A small network was shown many inputs. Here are its activations along a few directions, one row for each input.
In each table, some parts of the input vary, and every possible input appears once, in random order.
Descriptions start from the smaller parts, as in this example, which fits no table here: line(6) and (point or ring(11) or (values(3) and ring(5))).
Shared parts are said once, and a part with two or three values counts as separate values.
In the rows, 128 means zero.

Other details of the inputs vary at random and push rows far along two fixed directions, the same in every table; ignore that.

A family of inputs:
x1: [182 120 129 134 115 127  94 133 118 133 146 153 120  68]
x2: [179 143 128 136 116  97 111 152 101 125 139 150 135  52]
x3: [144 123 109 111 138  85 135 146  84 133 141 128 151 117]
x4: [114 121 125 125 138 101 131 142  99 120 125 129 136 116]
x5: [172 146 110  96  89 113 154 121 153 132 150  87 131 148]
x6: [128 120 124 127 155 100 101 133  93 125 129 139 145 113]
x7: [143 140  93 106 132  84  99 136 110 149 140 124 153 142]
x8: [131 111 145 159 183 115 102 144  64 120 119 174 148  54]
x9: [129 125 151 140  79 188 149 118 178 128 123 124  87 128]
x10: [ 70 113 127  96 110 149 160 101 170 116 107  67 106 229]
x11: [139 138  92  75 106  82 156 132 122 147 153  83 151 188]
x12: [137 149  85  98 115  79 111 141 121 145 140 111 144 159]
x13: [ 54  99 164 135 143 200 158  87 180 105  84  92  96 209]
x14: [ 96 114 148 137 150 161 144 107 145 122 112 123 122 159]
x15: [102 105 194 197 129 228 118 113 166 102  94 180  73  68]
x16: [133 139 117 132 142 102 132 142  97 137 142 146 149 110]
x17: [181 130 133 139 136 119 108 132 112 126 138 147 136  68]
x18: [132 131 109 110 137 108 130 125 120 140 139 113 146 161]
x19: [147 153  85  94 108  84 143 140 122 153 155 108 154 170]
x20: [133 127 123 141 162 101  88 141  81 130 133 160 149  89]
x21: [ 74 118 144 130 134 154 139 116 155 114 105 114 114 171]
x22: [149 122 128 101  80 175 161  99 196 139 140  84 100 192]
x23: [182 128 139 148 111 133 116 148 105 135 152 173 125  39]
x24: [169 137 124 128 118 105 102 132 118 117 133 137 128  80]
x25: [124 129 123  89  84 168 158  80 217 124 120  44 100 233]
x26: [ 39 105 220 239 197 226 134 128 121  86  69 216  90  42]
x27: [154 137 110 138 156  92  98 149  85 147 141 166 159  85]
x28: [ 39 130 179 195 154 214 155 117 172 108  81 161  93 127]
x29: [131 139  89  95 117  75 117 138 119 139 140 104 145 161]
x30: [135 148  92  90 106  76 137 147 115 141 148 102 151 163]
Each input here is: ring(5) and (values(2) or line(4)).
Question: Changing only the ring(5) part turns x3 into x10. The same change can be made to x19. Which row results?
Answer: x12
Question: Change only the line(4) part in x18. List by row number the other rows that result.
Answer: x8, x14, x27
Question: Change only the line(4) part in x26. List by row number the other rows that result.
Answer: x4, x28, x30
Question: List by row number the other rows that have the ring(5) part in common with x1.
Answer: x6, x7, x13, x20, x25

A family of inputs:
x31: [199 121 107  87  97 103 102 116 138 134 155  98 129 131]
x32: [185 137 124 125 102 103 140 156  99 134 157 153 136  58]
x33: [ 91 152 150 158 119 178 152 117 175 125 115 146 105 142]
x34: [132 121  85  70 133  75 108 113 119 143 137  69 158 206]
x35: [124 101 150  94  73 194 189  83 210 120 123  53  82 211]
x36: [178 117 113 114 133  95  77 129  97 124 142 129 137  87]
x37: [107 127 169 196 154 190  91 125 145 112 100 192 105  70]
x38: [ 47 147 129 132 135 156 168 118 170 132 108 116 130 209]
x39: [162 140 117 117 108  89 142 148  87 132 155 137 142  87]
x40: [ 50 119 152 144 154 156 186 124 134 119 104 125 125 167]
x41: [136 113  98 107 170  73  85 132  82 132 127 122 160 128]
x42: [ 97 130 171 207 190 178  84 135 120 108  95 206 117  55]
x43: [181 150 104  87  75 100 165 141 123 147 171  94 134 138]
x44: [164 112 129 143 171  88  58 147  66 122 132 165 148  49]
x45: [ 74 143 154 171 143 172 142 134 147 122 104 162 117 123]
x46: [111  99 168 146 133 175 146 106 142 101 103 121  98 121]
x47: [ 81 104 148 106 119 168 172  91 169 114 103  68 103 214]
x48: [ 71 127 146 129 120 161 187 119 158 121 107  98 111 184]
x49: [152 113 117 105 142  77 120 138  79 124 139 116 144 108]
x50: [169 147  83  91  91  94 103 127 150 150 150  96 141 161]
x51: [199 113 119  99  96 102 130 134 109 133 153 112 125  99]
x52: [ 47 142 156 182 174 163 139 138 128 122 101 181 131 119]
x53: [115 145 156 164 100 198 160 120 183 127 124 151  96 125]
x54: [164 114 133 154 181  91  52 147  53 117 126 182 149  28]
x55: [133 104 113 117 163  85 119 144  60 133 129 124 152 103]
x56: [110 103 158 141 132 183 112  94 169 109 100 114  95 145]
x57: [ 96 120 169 167 126 180 164 127 133 107 111 153 101  94]
x58: [ 71 115 192 206 179 175 145 148 103 100  92 198 111  45]
x59: [ 48 118 143 123 134 152 192 121 149 121 104 100 123 203]
x60: [130 112 103  97 152  71 126 136  70 133 134 113 160 134]
x61: [189 149  94 102  89 103 105 127 153 153 158 112 133 135]
x62: [182 154 126 165 125 105 106 170  93 138 154 207 138   6]
x63: [126 145  77  95 135  77 103 133 114 151 136 111 163 179]
x64: [158 161  94 114  97  91 130 151 129 144 156 134 140 124]
x65: [148 144  89 100 116  84  98 137 126 145 144 110 150 161]
x66: [121 148  64  64 109  70 124 118 148 156 146  65 164 245]
x67: [135 100 172 155 128 200 110 101 166 111 109 139  89 101]
x68: [142 159  99 134 133  78 115 160  99 144 144 154 152  98]
x69: [109 102 170 143 129 181 151 101 149 103 111 120  92 132]
x70: [185 152  78  67  60 103 122 116 179 158 161  76 133 194]
Question: Describe the family of inputs behind these rows.
Answer: values(2) and line(4) and ring(5)
Question: Changing only the line(4) part turns x41 into x36. The same change can be made to x52. Which row results?
Answer: x64
Question: Changing only the line(4) part turns x37 into x63. The same change can be made to x39. Which row results?
Answer: x40
Question: Change only the values(2) part in x45. List by row number the other rows that result.
Answer: x68
Question: Change only the line(4) part in x60. List by row number the other rows that result.
Answer: x46, x47, x51
